These are the activations of a small network on made-up records, seen along a few directions, one row for each record.
After each row come some of the record's fields: N, Z, H, W, E, J, S.
Not every record has every field; a missing one is left out.
Other fields move the rows too, some of them a lot.
In the rows, zero is written as 500.
Random noise pushes rows far along 3 fixed directions. That doesn't count. These rows show it; they differ only by the noise:
[481 510 452 495 589 500 681 565 401 465 563 696 492 579 432 564 504 587
 384 419]
[484 621 495 481 684 522 519 643 438 333 538 535 660 488 509 564 483 627
 471 666]
[498 522 639 468 476 793 625 458 511 786 617 409 438 515 548 418 571 585
 671 790]
[484 569 509 495 582 640 569 590 480 506 567 519 572 511 524 503 527 621
 520 669]
[476 472 398 506 583 429 746 563 366 438 560 810 450 622 382 595 496 575
 294 259]

[536 435 716 444 542 455 584 381 485 543 509 490 381 705 391 551 455 468
 533 485]	N=n3 W=w3 E=e5
[427 528 500 526 264 501 605 268 435 887 350 389 270 430 434 258 560 290
 642 445]	N=n1 Z=z1 H=h6 W=w2 E=e3 J=j2 S=s5
[568 480 501 400 608 388 497 504 360 476 645 577 502 228 596 637 442 488
 524 467]	N=n1 Z=z2 H=h3 W=w3 E=e3 J=j1 S=s2
[435 530 375 584 461 500 384 577 643 408 334 421 598 556 516 389 504 472
 474 480]	N=n2 Z=z2 W=w2 E=e4
[518 461 391 483 607 382 437 614 470 322 555 607 569 360 570 626 424 521
 433 368]	N=n1 Z=z2 H=h3 W=w3 E=e4 J=j1 S=s2
[535 432 507 513 515 715 501 613 593 539 689 554 537 542 564 564 547 661
 488 557]	N=n1 Z=z2 H=h4 W=w3 E=e3 J=j2 S=s2
[528 318 596 469 443 323 591 303 452 646 502 531 242 549 432 529 424 317
 533 233]	N=n1 Z=z1 W=w3 E=e2 S=s2
[525 511 478 416 733 159 396 566 357 214 518 583 576 280 531 690 347 431
 443 363]	N=n1 Z=z2 H=h3 W=w3 E=e3 J=j1 S=s2
[555 492 530 395 591 404 612 456 302 525 652 607 452 307 539 623 473 492
 488 480]	N=n1 Z=z1 H=h3 W=w3 E=e1 J=j1 S=s2
[316 854 144 708 608 420 330 879 510  76 238 508 920 484 452 395 544 639
 306 590]	N=n1 Z=z2 H=h2 W=w2 E=e5 J=j2 S=s2
[412 529 481 617 404 688 468 559 640 605 440 414 482 646 450 358 584 539
 560 583]	N=n1 Z=z1 H=h2 W=w3 E=e3 J=j2 S=s6
[524 478 389 516 356 877 429 571 602 760 678 412 539 204 783 419 605 602
 678 731]	N=n1 Z=z2 H=h3 W=w3 E=e1 J=j1 S=s2
[488 279 300 545 331 529 741 458 473 726 600 816 245 514 482 512 535 469
 362  47]	N=n1 Z=z2 H=h3 W=w3 E=e4 J=j1 S=s2
[496 485 308 563 567 450 260 699 652 141 416 473 696 449 598 568 413 561
 419 417]	N=n1 Z=z1 W=w3 E=e3 S=s1
[485 751 420 429 710 182 357 594 280 207 409 425 769 101 567 561 409 462
 455 640]	N=n1 Z=z1 H=h3 W=w2 E=e4 J=j1 S=s1
[438 829 573 446 718 177 451 513 241 243 336 429 682 397 353 519 455 454
 457 679]	N=n1 Z=z1 H=h2 W=w2 E=e1 J=j2 S=s5
[482 588 434 509 540 224 228 510 513 252 287 323 631 274 567 452 426 317
 544 522]	N=n1 Z=z1 W=w2 E=e3 S=s4
[578 442 616 374 512 463 795 355 240 757 768 740 333 436 449 621 551 519
 417 410]	N=n1 Z=z2 H=h4 W=w2 E=e1 J=j2 S=s2
[580 455 456 460 429 699 384 544 574 576 641 448 551 255 708 523 535 574
 609 624]	N=n1 Z=z1 H=h3 W=w3 E=e1 J=j1 S=s5
[508 623 851 339 520 509 785 200 178 950 640 454 271 449 387 463 550 432
 694 773]	N=n1 Z=z2 H=h2 W=w2 E=e4 J=j2 S=s2
[421 674 430 577 386 612 468 524 509 615 397 390 572 454 468 325 611 520
 538 657]	N=n1 Z=z1 H=h2 W=w2 E=e1 J=j2 S=s5
[470 319 540 587 288 782 570 426 752 772 483 441 319 777 479 351 569 497
 555 451]	N=n3 W=w3 E=e4
[595 428 851 330 571 475 621 260 394 680 631 440 310 577 439 589 462 437
 639 615]	N=n3 W=w3 E=e1
[482 649 382 483 718 228 492 657 261 114 512 710 661 398 427 721 398 594
 308 373]	N=n1 Z=z1 H=h5 W=w3 E=e2 J=j1 S=s1
[539 413 539 494 510 603 566 517 572 463 557 576 475 698 471 563 507 589
 455 471]	N=n2 Z=z1 W=w3 E=e4
[591 396 703 362 474 338 769 262 259 738 667 699 248 504 351 605 507 422
 407 306]	N=n1 Z=z1 H=h4 W=w2 E=e3 J=j2 S=s5
[519 634 622 463 536 267 183 436 503 370 319 174 630 247 580 436 434 313
 683 729]	N=n1 Z=z1 W=w2 E=e5 S=s4
[536 560 689 408 645 397 568 451 378 423 501 502 491 588 398 585 440 511
 525 572]	N=n1 Z=z1 H=h1 W=w3 E=e5 J=j3 S=s5
[556 412 541 442 505 464 677 426 414 537 606 705 393 621 424 602 508 521
 385 336]	N=n3 W=w3 E=e4
[503 561 305 524 390 666 363 599 532 636 581 420 646  82 770 402 582 527
 590 676]	N=n1 Z=z2 H=h3 W=w2 E=e4 J=j1 S=s2
[493 562 270 525 712 290 261 776 509  35 476 578 789 294 617 654 389 556
 364 406]	N=n1 Z=z2 H=h3 W=w3 E=e4 J=j1 S=s2
[535 273 387 564 265 791 527 490 700 749 617 540 357 523 633 441 577 543
 547 384]	N=n1 Z=z1 W=w3 E=e4 S=s2
[508 391 735 428 575 316 562 321 490 512 448 465 313 729 345 549 407 358
 523 377]	N=n3 W=w3 E=e1
[509 543 478 492 541 418 474 532 479 389 468 527 589 489 488 518 501 503
 419 507]	N=n3 W=w2 E=e4
[488 471 628 474 537 449 447 411 573 520 413 364 434 600 464 459 444 399
 603 520]	N=n2 Z=z2 W=w3 E=e3
[479 668 451 488 630 355 512 574 307 314 458 576 606 410 468 565 469 519
 482 546]	N=n1 Z=z1 H=h6 W=w3 E=e5 J=j2 S=s6
[496 440 400 511 560 401 694 544 376 461 566 788 436 592 404 598 484 529
 327 207]	N=n1 Z=z2 H=h1 W=w3 E=e2 J=j3 S=s2
[535 413 444 504 441 494 714 478 420 542 580 779 400 650 405 574 541 552
 321 249]	N=n3 W=w3 E=e5

Which values does each new row have?
[470 409 530 554 471 549 521 497 647 479 434 498 441 767 419 470 489 500
 456 410]	N=n3 W=w3 E=e4
[480 488 495 569 540 583 250 631 755 303 405 316 648 604 559 464 467 532
 549 612]	N=n3 W=w3 E=e3
[469 507 331 508 442 365 528 483 392 597 489 558 463 221 557 448 511 387
 465 340]	N=n1 Z=z2 H=h3 W=w2 E=e3 J=j1 S=s2
[429 453 394 596 435 347 630 484 507 448 339 655 418 750 319 452 499 429
 299 168]	N=n3 W=w2 E=e5
[546 579 653 435 661 569 392 553 541 336 544 366 641 532 546 577 472 593
 587 788]	N=n3 W=w3 E=e1
[441 446 384 614 391 583 429 565 713 480 372 456 527 659 487 383 534 497
 444 410]	N=n3 W=w2 E=e4
[522 627 506 472 545 554 442 574 438 551 611 445 661 254 602 488 566 571
 522 739]	N=n1 Z=z2 H=h4 W=w2 E=e3 J=j2 S=s2
[462 691 525 475 627 457 405 559 458 438 428 328 682 363 550 425 502 489
 581 773]	N=n1 Z=z2 H=h1 W=w2 E=e4 J=j3 S=s2
[484 495 463 506 480 548 383 527 569 579 502 373 521 302 634 441 487 457
 631 577]	N=n1 Z=z2 H=h3 W=w3 E=e4 J=j1 S=s2
[442 618 660 463 491 304 611 307 325 652 376 442 359 550 287 412 503 353
 534 492]	N=n1 Z=z1 H=h2 W=w2 E=e3 J=j2 S=s5
[418 701 430 553 571 591 337 637 539 397 392 307 696 386 594 404 496 550
 646 802]	N=n1 Z=z2 H=h6 W=w3 E=e4 J=j2 S=s2
[522 349 659 492 397 451 367 337 644 616 440 320 319 509 508 446 456 316
 657 453]	N=n1 Z=z1 W=w3 E=e3 S=s4
[483 497 675 448 552 431 491 367 509 547 421 361 413 593 453 466 442 387
 619 571]	N=n2 Z=z2 W=w3 E=e1
[497 471 438 499 468 152 386 411 464 389 330 475 459 349 477 472 438 260
 452 271]	N=n1 Z=z1 W=w2 E=e3 S=s4
[514 610 461 516 501 520 361 574 514 431 480 397 688 360 589 460 536 525
 519 680]	N=n3 W=w2 E=e2
[410 595 697 499 492 573 605 365 452 771 450 341 350 612 377 361 530 444
 680 688]	N=n1 Z=z2 H=h2 W=w3 E=e3 J=j2 S=s2
[474 463 625 482 397 366 732 269 376 745 421 545 269 652 316 414 519 348
 467 346]	N=n3 W=w2 E=e5
[585 362 496 447 420 528 537 437 477 642 662 562 428 325 616 552 519 485
 495 450]	N=n1 Z=z1 W=w2 E=e4 S=s2
[506 645 598 451 477 704 456 461 458 628 519 320 546 380 592 432 537 555
 730 872]	N=n1 Z=z1 H=h6 W=w3 E=e4 J=j2 S=s5
